A small network was shown many inputs. Here are its activations along a few directions, one row for each input.
In each table, some parts of the input vary, and every possible input appears once, in random order.
A made-up example of a description, with smaller parts first: ring(5) and (point or line(11) or (values(2) and line(6))).
Shared parts are said once, and a part with two or three values counts as separate values.
(in the rows, 128 means zero)

Other details of the inputs vary at random and push rows far along three fixed directions, the same in every table; ignore that.

Table:
r1: [159 168 204 127  84 179 128 123 163 100  83 130]
r2: [137 162 122 145  99 114 192 191 139 148  80 130]
r3: [160 144 192 141  68 189 137 131 134  95 121 142]
r4: [ 68 238  65 119  89 166 125  94 141 112 136 142]
r5: [171 109 182 101 130 175  77  52  95 107 184 134]
r6: [ 86 189  29 121 149 126 126  95 115 166 160 147]
r7: [156  55 128 138 161  87 151 213 105 157 142 115]
r8: [ 74 218  57 116  94 164 133  94 137 110 137 165]
r9: [155  76 156 107 144 123  88  57 105 108 155 120]
r10: [124 114 114 114 158 114 106 127 102 141 169 108]
r11: [134 118 110 143 127  80 172 216 138 144  91  94]
r12: [161  84 123 151 165 100 103 159 117 149 154  98]
r13: [131  76  76 146 176  59  96 129 126 145 131  93]
r14: [143 130 118 129 113 108 180 193 133 130  91 122]
r15: [ 88  82 132 121 161 123  72  32  85 131 190 159]
r16: [ 56 119  36 119 187  70 115 108 147 151 126 112]
r17: [140 137 170 111 110 169 124  85 154 104 108 137]
r18: [127  74 174 144 144  98 158 170 141 152  94 136]
r19: [119 184 139 118  91 158 181 169 169 113  68 149]
r20: [170  82 232 151 108 159  96 123 112  96 142 127]
Description of these inputs: values(4) and line(5).
The inputs of r19 and r8 match in every part but the values(4) part. If r17 is changed in the same way as r19 into r8, which row does it become?
Answer: r3
Change only the line(5) part in r5. List by row number the other rows that result.
Answer: r6, r7, r10, r12
A walk changes only the line(5) part. It starts at r13 and steps to r9. List the rest of the walk in order.
Answer: r11, r14, r2

Table:
r21: [133 127 165  94 128 143  98  39 120  89 129 131]
r22: [129  46 130 149 170  60 150 216 118 174 138 110]
r23: [138  60 152 130 173 116  79  77 134 123 148 118]
r24: [135  61 145 136 157  95  77  88  95 110 171 113]
r25: [ 91 131  54 146 149  90 116 135 125 142 138 116]
r26: [118 159 122 132  92 129 184 157 160 136  78 148]
r27: [141  86 145 118 140 122  89  93 106 108 166 112]
r28: [141 159 107 146  99 134 190 209 135 151 101 146]
r29: [ 81 179  49 142 114 127 139 114 133 136 137 153]
r30: [146 169 156 114 110 189  77  44 122 105 155 136]
r31: [134 107 171 139 118 127 145 185 125 140 127 125]
r32: [ 97 160  61 124 138 121 128 110 155 114 115 119]
r33: [153  94 147 108 158 123  91  87  86 111 161 119]
r34: [ 95 248  63 115  83 173 136 109 149 116 121 139]
r35: [125 123  32 146 182  79 120 147 133 173 137 108]
r36: [109 151  47 161 147 102 114 129 144 149 129 113]
r37: [125  96 162 101 163 127  93  87  82 133 170 137]
r38: [186 157 197 126  74 170 159 176 129 101 104 118]
r39: [177 180 210 114  55 192 159 171 134 104 101 135]
r40: [109  91 177 101 151 123 106  64 114 123 133 135]
r41: [126 108 131 135 128 113 145 177 152 124  97 119]
r42: [ 76 137  55 129 139 114 144 117 152 138 123 149]
r43: [103 121 173  97 136 155  94  59 122 107 147 148]
r44: [180 160 200 120  78 173 158 181 119 113 100 130]
r45: [136  37  97 168 160  57 181 243 124 182 123 114]
r46: [158 151 212 118  80 160 165 155 146 103  69 130]
r47: [121 188  50 130 138 133 121 110 148 147 133 122]
r48: [141  95 160 117 157 125  93  57 130 121 128 123]
r49: [161  38 192 156 121 119 158 199 110 140 130 125]
r50: [ 74 224  75 128 102 150 131 103 137 128 131 148]
The inputs of r42 and r41 match in every part but one. If r49 is changed in the same way as r42 into r41, which row does it become?
Answer: r34
What is each input in this table made of?
Answer: line(5) and (values(2) or line(4))
Change only the values(2) part in r26. List by row number the other rows that result.
Answer: r42
List by row number the other rows that have the line(5) part in common with r48.
Answer: r23, r30, r35, r36, r47
Change only the values(2) part in r46. List by row number the other rows that result.
Answer: r41
